These are the activations of a small neural network, seen along a few directions. Each row is one input.
Each table varies a few parts of the input and shows all the possible inputs, shuffled.
Descriptions start from the smaller parts, as in this example, which fits no table here: one of 8 places around a ring, together with either a single point or one of 11 places around a ring or (one of 3 separate values, together with one of 6 places along a line).
Shared parts are said once, and a part with two or three values counts as separate values.
In the rows, 128 means zero.

Table:
x1: [132 124 129 113 122 109 126 127 136 112 171 110 127 124 113 149 121]
x2: [ 48 136 135 111 104 189 118 100 131 121  23 155  99 162 190  67 123]
x3: [136 123 141 122 114  79 101 136 146 133 159 106 133 122 137 159 133]
x4: [156 142 120 156 162 155 157 130  95 145 130 138 137 122  99 129 130]
x5: [134 124 132 115 120  97 109 127 142 122 167 111 136 125 124 151 121]
x6: [ 26 116 144  73  72 165 105  96 159  79  78 143 105 152 176  86 102]
x7: [141 125 122 119 131 132 146 132 124 119 154 127 132 125 100 135 116]
x8: [148 125 134 123 127 108 117 138 141 134 144 116 139 127 126 141 130]
x9: [149 121 142 130 123  89 104 145 144 145 138 112 133 126 140 148 139]
x10: [145 128 109 143 140 132 151 129 113 130 141 136 132 117 104 128 130]
x11: [166 138 130 158 153 116 117 143 112 157 116 127 138 127 132 138 141]
x12: [122 126 124 112 131 133 150 118 127 103 179 123 136 121  94 145 111]
x13: [168 134 140 165 147  96 106 149 116 167 110 122 133 126 146 146 148]
x14: [150 129 118 145 138 119 137 136 123 136 136 126 128 118 117 131 144]
x15: [153 124 130 154 131  89 109 143 134 155 124 121 132 120 144 142 151]
x16: [ 33 125 128 100  89 177 122  95 149 104  40 155  99 151 189  65 125]
x17: [165 140 128 157 154 129 133 142 105 150 122 127 129 126 119 134 139]
x18: [137 126 125 120 138 145 153 128 125 116 157 130 135 123  96 134 117]
x19: [151 128 120 146 136 108 120 137 130 144 131 126 138 120 130 134 143]
x20: [140 131 112 143 148 143 160 126 113 127 145 139 136 114  98 127 133]
x21: [ 36 118 141  81  81 177 111 103 157  95  55 147 103 152 179  70 109]
x22: [160 139 118 154 157 142 148 134  94 145 126 136 133 124 105 131 128]
x23: [128 124 121 111 124 120 140 121 124 107 177 120 131 123  99 146 108]
x24: [146 125 130 121 129 122 130 138 134 126 149 117 128 126 115 137 128]
Changing only one part turns x15 into x9. The same change can be made to x14. Which row results? -> x24
What is each input in this table made of? -> one of 4 places along a line, together with either a single point or one of 5 places along a line
List by row number the other rows that have the place on the line of 4 in common with x3. -> x1, x5, x6, x12, x23
Change only the place on the line of 4 in x10. List by row number the other rows that result. -> x7, x22, x23
Change only the place on the line of 5 in x4. List by row number the other rows that result. -> x11, x13, x17, x22

Table:
x25: [105 123 135 100 114 138 131 119 136 103 146 125 125 133 120 130 108]
x26: [100 120 119 107 112 132 141 112 140 102 151 130 126 124 118 126 119]
x27: [107 121 128  99 115 141 135 118 140 102 148 127 128 130 116 125 110]
x28: [104 118 136 101 106 118 115 120 150 107 149 121 130 128 132 134 116]
x29: [125 135 133 141 135 150 126 129 113 142  85 139 122 137 144 111 130]
x30: [123 127 122 144 126 130 124 130 130 141  88 138 119 129 152 108 147]
x31: [107 125 141  97 111 129 117 120 140 104 147 117 123 137 128 135 108]
x32: [209 127 119 147 157  75 139 153 114 141 224 101 153 103  68 188 129]
x33: [120 134 118 148 135 144 133 123 116 138  90 144 122 128 142 107 140]
x34: [125 135 127 139 135 152 130 127 118 139  88 141 124 135 140 107 132]
x35: [220 141 121 188 181  95 140 160  97 179 158 118 150 107  96 165 158]
x36: [121 130 132 140 127 129 114 129 128 144  87 136 126 134 156 115 138]
x37: [103 116 124 105 104 118 129 120 152 106 149 122 123 123 128 126 126]
x38: [124 137 137 137 132 141 116 129 119 144  85 133 119 142 153 115 131]
What is each input in this table made of? -> one of 2 separate values, together with either a single point or one of 6 places around a ring
Changing only the choice among 2 separate values turns x31 into x38. The same change can be made to x26. Which row results? -> x33

Table:
x39: [146 144 143 140 154 156 128 134 101 140 102 131 127 143 128 126 118]
x40: [174 118 114 145 138  69 134 142 137 132 210 110 148  96  91 170 143]
x41: [ 79 136 151  97 108 162 102 111 129 116  85 132 116 156 161 107 102]
x42: [175 127 101 151 155 115 161 136 117 138 174 126 143 106  84 144 140]
x43: [156 119 118 122 137 113 147 135 132 117 195 118 145 108  82 153 121]
x44: [192 141 136 159 166 123 128 152 103 160 137 123 146 127 109 152 134]
x45: [ 61 120 124  93  98 159 137  99 145  86 121 141 121 132 135 103 109]
x46: [ 51 110 122  92  78 136 118 105 173  90  98 140 111 130 167  89 132]
x47: [ 82 121 123 137 107 148 123 121 142 137  47 152 109 133 178  78 151]
x48: [208 138 131 180 166  78 114 160 108 174 151 112 147 113 117 172 156]
x49: [ 83 126 140 126 107 147  97 120 143 138  38 144 110 149 193  86 140]
x50: [ 95 140 142 127 130 168 116 116 116 134  62 147 118 152 162 100 118]
x51: [ 51 113 136  82  74 130  98 107 169  93  89 132 107 147 180  97 116]
x52: [ 94 134 123 137 128 169 143 114 114 131  70 154 118 136 147  92 129]
x53: [129 132 108 132 141 150 161 121 115 117 139 135 123 122 103 119 129]
x54: [110 123 124 103 120 147 145 117 130  96 161 128 126 124 101 129 109]
x55: [ 78 127 111 120 116 164 154 102 131 109 100 151 118 129 137  95 129]
x56: [145 139 120 149 152 154 150 133  98 138 109 140 124 128 114 116 129]
x57: [112 126 144  91 114 142 128 120 130  99 156 118 122 141 112 140  95]
x58: [130 140 154 109 131 150 115 129 115 125 126 117 123 149 126 135 102]
x59: [193 135 143 150 150  69 105 155 124 160 173  97 145 119 115 180 140]
x60: [158 122 137 110 132 107 131 139 132 120 189 109 141 124  94 164 109]
x61: [ 67 116 111 120  95 143 134 111 159 114  78 148 108 127 167  81 152]
x62: [192 124  96 174 154  72 146 144 121 153 190 117 145  93  92 162 161]
x63: [176 136 148 129 148 115 119 147 118 146 160 107 143 132 107 161 116]
x64: [ 67 124 148  98  88 139  85 115 156 120  59 131 107 154 194  94 123]
x65: [207 132 108 189 162  77 135 155 104 172 159 120 145  98 103 161 163]
x66: [ 62 122 140  80  94 153 116 104 143  91 115 131 116 149 147 111  96]
x67: [191 136 112 167 164 120 149 147  99 158 143 132 144 113  94 141 143]
x68: [176 120 133 131 134  64 119 148 136 136 203  99 143 111 102 182 134]
Changing only one part turns x68 into x65. The same change can be made to x57. Which row results? -> x56
What is each input in this table made of? -> one of 5 places along a line, together with one of 6 places around a ring
Change only the place on the ring of 6 in x44. List by row number the other rows that result. -> x42, x43, x60, x63, x67
A walk changes only the place on the line of 5. It starts at x48 and steps to x44. List the rest of the walk in order. -> x39, x50, x49

Table:
x69: [147 131 134 134 138 120 125 136 126 137 136 122 134 127 123 139 130]
x70: [122 126 124 124 126 129 135 123 133 122 139 129 131 124 122 128 128]
x71: [108 124 129 109 116 134 129 119 133 110 137 129 127 131 125 127 114]
x72: [159 135 125 148 147 123 136 139 112 145 134 125 132 123 115 137 136]
x73: [118 126 127 117 124 136 136 123 130 115 138 127 124 129 121 127 121]
x74: [163 134 120 153 149 118 132 138 114 148 133 127 136 121 118 136 141]
x75: [160 129 124 149 142 113 130 141 119 147 133 126 134 121 120 137 139]
x76: [148 131 129 143 137 111 124 136 123 141 136 122 132 124 126 142 137]
x77: [ 56 130 135 114 102 177 114 107 136 121  30 155 103 153 188  70 127]
x78: [119 121 128 119 118 126 130 127 138 118 137 128 128 124 125 127 126]
x79: [149 132 129 142 142 122 129 134 116 140 136 127 135 124 118 139 130]
x80: [107 123 133 101 110 132 122 121 142 109 137 123 124 135 130 126 113]
x81: [107 123 129 110 112 123 122 120 140 112 138 123 123 129 132 128 122]
What is each input in this table made of? -> either a single point or (one of 2 separate values, together with one of 6 places around a ring)
Change only the place on the ring of 6 in x75. List by row number the other rows that result. -> x69, x72, x74, x76, x79
